A small network was shown many inputs. Here are its activations along a few directions, one row for each input.
In each table, some parts of the input vary, and every possible input appears once, in random order.
Descriptions start from the smaller parts, as in this example, which fits no table here: one of 3 separate values, together with either a single point or one of 9 places around a ring or (one of 6 places along a line, together with one of 8 places around a ring).
Shared parts are said once, and a part with two or three values counts as separate values.

Other details of the inputs vary at random and push rows far along two fixed directions, the same in every table; ignore that.

Table:
row 1:  31.9 -36.2  -1.7  13.1 -19.5  27.0 -24.1   5.9 -31.3  -4.8 -11.3 -19.7  60.1   9.8
row 2: -14.4  15.2  -3.4   7.8  21.5 -21.0  13.0   4.3  19.1  10.4 -12.8  16.1  -5.7   5.3
row 3: -14.5  25.1   0.1   5.7  -0.9   5.7  -1.0  10.3   3.3  29.3 -14.0 -29.6 -21.0  57.8
row 4:  49.1 -27.1  -3.8   7.9 -27.8  12.3 -31.3  -3.6  -6.0 -26.9   3.0 -34.7  13.0 -20.4
row 5: -24.7  -6.1  15.7  -9.6  -5.8  15.5  -9.3   2.6  17.3  39.6 -11.1 -33.5 -32.0  44.5
row 6:  29.5  16.9   2.6 -11.9   6.7 -27.8  15.0 -11.3 -17.5 -35.9  25.6  52.0  16.9 -49.1
row 7: -13.1   6.4  -2.1 -15.3  28.7 -25.8  14.0  -1.1   1.6 -44.2  33.4  35.6 -34.7 -65.0
row 8:   4.4  -8.4 -13.4  19.1 -33.4  24.4   5.9 -11.8 -16.0 -20.6  -3.1  -2.0  44.0   1.5
row 9: -21.1  27.1  -2.7   8.3   9.9 -11.8  -4.7   5.1  12.3  29.5  -4.8  -3.5 -23.8  38.3
row 10: -16.0  16.1  -3.8  11.1   7.1   6.1  13.2  14.9  15.3  31.0 -30.2 -33.5 -13.5  54.6
row 11: -20.3  -9.2  13.9 -10.1  -3.9  20.8 -14.1   8.2  25.9  34.5   1.3 -36.4 -34.7  53.8
row 12:  41.9 -24.1  -3.6 -16.9 -38.7  -5.0  -5.9   5.7 -16.4 -14.2 -10.2 -19.2  31.5  -3.8
row 13:   8.6   2.7  17.6   4.9   1.3  -7.5  -6.6 -13.8  -1.8  -5.8   0.8  20.8   0.4  -6.6
row 14:  31.6 -34.3  -6.0  10.5 -20.0  29.5 -25.4   6.5 -32.9  -5.5 -13.7 -15.4  57.5  11.4
row 15:  15.1 -20.7  29.6 -19.7   0.1 -24.2   4.6 -11.9   0.5 -35.3  21.5  46.5   8.5 -61.5
row 16:  23.3 -21.4  -8.8  28.6 -52.6  37.4 -14.6  -3.7 -25.6  -7.8 -11.6 -13.3  51.2   6.1
row 17:   7.9  15.8 -14.1 -10.2   5.7  10.8   1.8  -0.2  -6.3  -5.4   0.7 -10.8 -15.6 -20.6
row 18:  25.6 -18.8  -9.8  -8.1  -0.3  -1.5  -8.1  -4.8 -26.6 -39.7   4.4  15.8  70.9 -23.3
row 19:  -2.2  -2.1 -17.6  26.2 -45.1  35.9  -4.3  -5.6  -8.2   7.8 -15.7 -44.5  41.4  41.8
row 20:   6.5 -14.2   8.2 -27.1  -3.6 -15.6  11.8  -3.1  -2.7 -23.3   7.8  22.1   0.3 -28.2
row 21: -30.2  -6.6  24.8 -12.4  17.4  -3.0   1.6   3.3  31.4  14.1  22.2  -0.3 -37.7  11.3
row 22: -25.2  10.8  14.6   7.0  25.3   0.3  13.0   2.7  17.7  11.9 -12.5  22.4 -21.3   7.1
row 23: -13.8  20.2  -6.6  -1.8   7.5  18.8   4.3  -0.2   2.3  37.7  -3.8 -29.9 -35.8  53.0
row 24: -24.2  26.2  15.1 -13.2  34.1 -29.6  21.3 -10.9   1.8 -28.6  19.2  62.3 -24.5 -32.2
row 25:  41.4 -30.3  10.5  10.1 -26.7   7.2  -8.0  -5.7 -11.5  -4.3 -29.6 -17.6  34.7  -2.1
row 26: -29.9  17.1   3.3   2.4  28.9   0.2  23.7   5.0  20.4  11.2 -18.3   5.3 -27.1  24.5
row 27:  55.4  -1.9 -17.1   4.8 -24.9  -5.5 -12.3  -6.2 -18.3  -0.2   1.0  -5.8  33.8   1.9
row 28: -41.2   4.9  -3.6  -9.5  12.3 -21.0  10.8  10.5  22.9  43.0   4.3  -9.7 -36.7  24.6
row 29:  -7.8  20.0 -30.0  14.5   2.9  10.7  -7.2  13.3   9.5  44.8 -10.2 -50.1 -30.3  31.0
row 30:  20.3   3.5  19.9  -6.5   1.3 -17.3  -6.1 -19.6 -13.0 -35.7   9.5  58.2  12.3 -43.0
row 31:   0.4  -9.0  -9.9  -4.9   2.2   3.4 -18.4   1.9 -14.9  -0.7  -2.9 -13.9  50.4  13.4
row 32:   8.3  13.9  -0.5  -9.0  12.0   3.6  -7.1 -11.6  -3.1 -14.0   9.3  27.3 -10.7 -50.3
row 33:  -7.3   2.4  -9.7  16.9 -31.0  13.6  -4.0  -9.7  -6.1  -4.6   0.4  -4.6  41.2   3.2
row 34:  10.0 -16.5  -0.5  30.3 -42.0  29.7  -5.1  -3.7 -19.8  -7.6  -3.2  -7.2  44.9  -1.6
row 35: -32.5   6.2   2.4 -16.1  14.0  -7.9   9.8  19.3  21.1  17.1  14.1 -10.4 -37.8  25.4
row 36: -24.7  14.7 -12.2  -1.9  23.5 -18.3   6.6  13.4   7.4 -10.8  21.2   0.2 -42.7 -24.9
row 37:  -2.2  -2.2  15.2  11.7  14.1  -1.5  10.0  -0.9  12.8  -0.7 -15.3  18.1   0.7  -4.2
row 38: -21.2  15.9  13.2 -10.4  33.4 -45.1  37.0  -3.3   1.8 -28.9   9.8  61.0  -6.1 -56.7
row 39:   6.4  -3.5   2.1  -2.4   0.7   4.9 -19.6  -3.7   6.7 -14.6  10.4  -6.6 -22.6 -18.2
row 40:  41.2 -24.8  -4.9  -3.3 -25.3   1.8   4.8  -4.5 -19.1 -17.9 -31.0 -13.4  33.0  -2.9
row 41: -30.2  29.6  13.1  -7.9  45.5 -12.9  13.0  -9.8  14.5  -7.2  30.4  44.2 -39.3 -62.8
row 42:  -5.4 -16.8 -10.9  -0.1  11.0  15.8  -4.1   1.1 -15.2  -2.6  -3.6 -12.3  32.8  22.4
row 43: -19.0   5.9 -25.9   9.1  17.1 -21.3  -3.0  12.6  11.9   2.7  18.5  -3.8 -39.6 -14.9
row 44:  -2.3   6.9   5.5  11.6  -1.3  21.9  -9.1  -7.3   4.6  48.1  -5.5 -37.5 -25.1  51.1
row 45:  40.9 -25.3   8.2   2.1 -27.2   8.6  -9.4  -5.7 -14.3  -8.7 -30.4  -3.8  33.9  -6.1
row 46: -22.4  19.9   7.0   1.7  14.5  12.2  -1.2  -7.6   6.6  40.4   3.9  -5.6 -38.7  32.5
row 47: -30.8  12.1  -1.3   4.2  22.3 -30.1  18.9   4.0  14.4  18.6  -9.1  14.6 -19.5  -2.6
row 48:   8.4  22.2 -14.7  -3.6   3.3   2.3   2.2   7.2  -6.9  -1.5   2.8 -13.5 -11.6 -17.8
row 49: -22.0  -4.9   4.5 -22.1  10.6  -1.8   9.8  11.4  19.7  -0.1  16.0  -0.4 -31.2  13.8
row 50:  10.6 -13.2  -8.3 -15.6  -4.7 -25.3  -2.3  11.9  10.3 -13.6  22.1  20.3   5.6 -21.2
Description of these inputs: one of 5 places along a line, together with either one of 2 separate values or one of 8 places around a ring.
The inputs of row 42 and row 14 match in every part but the place on the line of 5. If row 24 is changed in the same way as row 42 into row 14, which row does it become?
> row 30
The inputs of row 19 and row 34 match in every part but the place on the line of 5. If row 36 is changed in the same way as row 19 into row 34, which row does it become?
> row 4
Start at row 32 and move only the place on the ring of 8, one step at a time. The first step leads to row 39. Which rows follow, in order?
> row 11, row 5, row 45, row 22, row 30, row 46
Start at row 21 and move only the place on the line of 5, one step at a time. The first step leads to row 11. Which rows follow, in order?
> row 49, row 35, row 50
Which other rows does row 18 become when the choice among 2 separate values takes its other values? List them by row number.
> row 19
Which other rows agree with row 43 in the place on the line of 5? List them by row number.
> row 2, row 9, row 27, row 28, row 29, row 31, row 33, row 47, row 50
Which other rows does row 16 become when the choice among 2 separate values takes its other values? List them by row number.
> row 14

Table:
row 51: -34.3  -3.1  18.8 -10.1  29.1  -6.8   4.3   5.9  13.4  27.0   6.2   4.6 -22.1  21.8
row 52: -12.2  -0.4  19.5  -8.0   9.8 -27.7  27.3  -4.4   5.9 -10.9  -4.4  47.8  -0.3  -5.8
row 53:  28.2   6.3   4.4   8.1  -6.5   7.8  -8.4 -11.5  -8.7 -11.6  -3.5   5.6   2.8 -14.5
row 54: -13.4  -4.9  -3.4   1.7   3.7 -13.1  12.5  -4.5 -12.1 -43.6  19.6  35.5  47.1 -41.7
row 55: -46.1  34.3   1.3  14.3  24.0   5.4  16.4  -4.9   7.5  26.7   6.0  16.4 -23.5   2.9
row 56: -29.7  32.1  -9.3   6.4  35.2 -26.6  19.8  -4.0  -3.4 -18.6  29.7  63.7  13.0 -44.9
row 57:  45.9 -31.2  10.0  -1.1 -20.0  -7.7   0.6  -0.2 -19.9 -21.4 -32.7  12.9  56.7  -0.7
row 58: -38.8   2.3  15.8  -2.7  19.2  -9.5  21.9 -12.5   1.6 -32.2  21.2  56.3  14.1 -53.7
row 59:  32.9  -7.2  10.6  -6.0 -21.8 -10.6  -2.1  -6.4  -9.1  -4.5  -9.6  13.0  20.0   4.4
row 60:  18.9  -9.3 -12.8   7.3 -20.6  36.1 -22.4  -1.6 -17.6   5.3  -3.5 -41.2   7.8  14.8
row 61:  23.3   4.3 -24.8  12.2 -25.9  17.7  -4.9   5.7  -7.4  13.4 -14.8 -51.0  -9.7  12.1
row 62:  36.4 -25.5   2.0 -13.7 -13.0  15.0 -25.6   5.8  -7.2   5.3 -12.0 -32.6  10.5  24.0
row 63: -11.8  20.4  13.3 -16.1  23.4 -17.2  11.4  -4.3  13.6   7.6   6.2  17.2 -36.5   4.5
row 64: -12.0  12.7   6.4  19.8  -5.4  18.9  -5.5  -4.1   5.2  31.9 -17.6 -18.2  -8.8  37.2
row 65: -10.9  -2.0 -31.8   4.7 -11.8   8.0 -11.4  14.8  -2.8  12.5   3.8 -45.1 -14.2  17.8
row 66: -12.4 -19.7   9.5  14.7 -15.1  24.0  -4.4  -2.0   8.8  15.0 -13.3 -22.3   7.1  33.7
row 67: -41.3  36.1 -22.2  11.2  34.8   2.9   8.4   6.6   3.3  24.2  12.7  -6.8 -30.2  20.4
row 68: -28.0   8.0   5.4  -0.9  13.9  -2.4   0.2   7.9  23.1   9.2  15.9  -6.6 -53.2  -7.1
row 69: -22.9   9.9  -6.1  21.3  -7.2  25.4  10.3   0.5  -2.0  22.2 -25.5 -17.6  10.0  33.8
row 70:  12.5  -2.8 -25.5   3.7 -11.7  18.8 -19.2   3.6 -19.4  -6.5   7.7 -29.4  17.2   7.8
row 71: -17.0   7.7  -5.2  -6.0   9.5  -6.5   6.1   1.4   2.1 -14.2  26.5  11.3 -28.9 -44.4
row 72: -40.7 -12.5  23.3  -7.2  27.4  -5.2  14.4   9.0  16.7  17.7  -3.1   5.2  -9.8  24.0
row 73:  77.4 -41.8  -8.7 -21.1 -30.7 -10.0 -24.8   5.6 -10.6 -43.1  -5.0  -3.0  38.1 -43.2
row 74: -21.5  -0.6  19.9   3.2  12.4  -5.2   2.5 -12.3   6.2  -5.9  19.8  37.0  -6.0 -27.3
row 75:  57.7 -21.7   6.1  -5.3 -20.2  -8.9 -12.5  -5.2 -23.2 -15.0 -22.4  10.0  51.1  -5.5
row 76:  -2.8   4.2 -21.9  20.5 -13.7  11.5   5.3   8.4 -11.8  -3.2 -19.7 -13.6  46.6  23.2
row 77:  14.9   5.4  -5.6 -10.5 -12.4  -8.2  -0.2   8.4  18.0  23.3 -19.3 -43.5 -33.3  32.6
row 78:   0.0   2.3  20.0 -27.5  19.3 -25.0   8.1  -5.3   6.9 -29.0  31.7  50.6 -20.9 -42.9
row 79: -46.5  11.5  15.8  18.2  14.3   6.0  17.4  -2.8  17.5  27.0 -15.3   9.3 -20.4  27.7
row 80:  10.5   6.8   1.4  -9.4  12.9   4.1  -8.7   3.5   3.6  24.5 -20.5 -27.6 -17.6  37.4
row 81:   3.3  -7.0   3.9   7.8  -9.7  26.4 -20.9  -0.8   3.7  16.9  -0.1 -34.5 -18.2  27.4
row 82: -24.1  17.3  -3.3 -11.7  33.1 -21.6   9.3  10.7  29.9  31.3  -9.9 -17.3 -58.3  17.5
row 83:  20.1 -22.7   8.0  -7.5 -23.8   6.2 -12.2   0.2  -1.6  11.1  -4.0 -15.4  13.6  28.4
row 84:  22.1  11.6 -12.0  11.4 -14.8  28.9 -11.9  -4.9 -16.7   8.9  -8.4 -30.5   4.2  13.4
row 85:  -9.2 -20.7  18.3  -8.5  -8.7  -1.6  10.1   2.1   9.5   2.7  -2.8   4.4   6.9  20.1
row 86:  38.7 -15.9   5.0 -29.0 -12.9 -23.8  -4.9   2.9   6.6 -38.0  16.3  21.1   0.6 -45.4
row 87:   4.3  -1.5   2.2  -2.8  -2.1  -1.8  -0.1 -14.9 -15.7 -28.6  19.5  37.9  25.7 -48.4
row 88:  -3.2  16.0 -34.2   9.7   2.7  -9.4   6.4  11.2  -1.4   4.1   8.2 -18.9 -15.6  -4.2
row 89:  65.2 -14.1  -8.8   7.9 -37.5  -2.6 -17.4  -5.0 -10.1 -28.1 -12.6 -14.8  22.8 -32.1
row 90: -33.7  15.3  -5.4   0.9  21.1 -11.6   5.0  -2.6  -2.5 -13.3  29.1  30.3  11.2 -24.9
The inputs of row 89 and row 82 match in every part but one. If row 74 is changed in the same way as row 89 into row 82, which row does it become?
> row 51
The inputs of row 70 and row 60 match in every part but one. If row 54 is changed in the same way as row 70 into row 60, which row does it become?
> row 58
What do these inputs look like to the network?
> one of 2 separate values, together with one of 4 places along a line, together with one of 5 places along a line
Which other rows does row 59 become when the place on the line of 4 takes its other values? List them by row number.
> row 52, row 63, row 77
Which other rows does row 89 become when the choice among 2 separate values takes its other values? List them by row number.
> row 68
Start at row 61 and move only the place on the line of 4, one step at a time. The first step leads to row 84. Which rows follow, in order?
> row 55, row 69
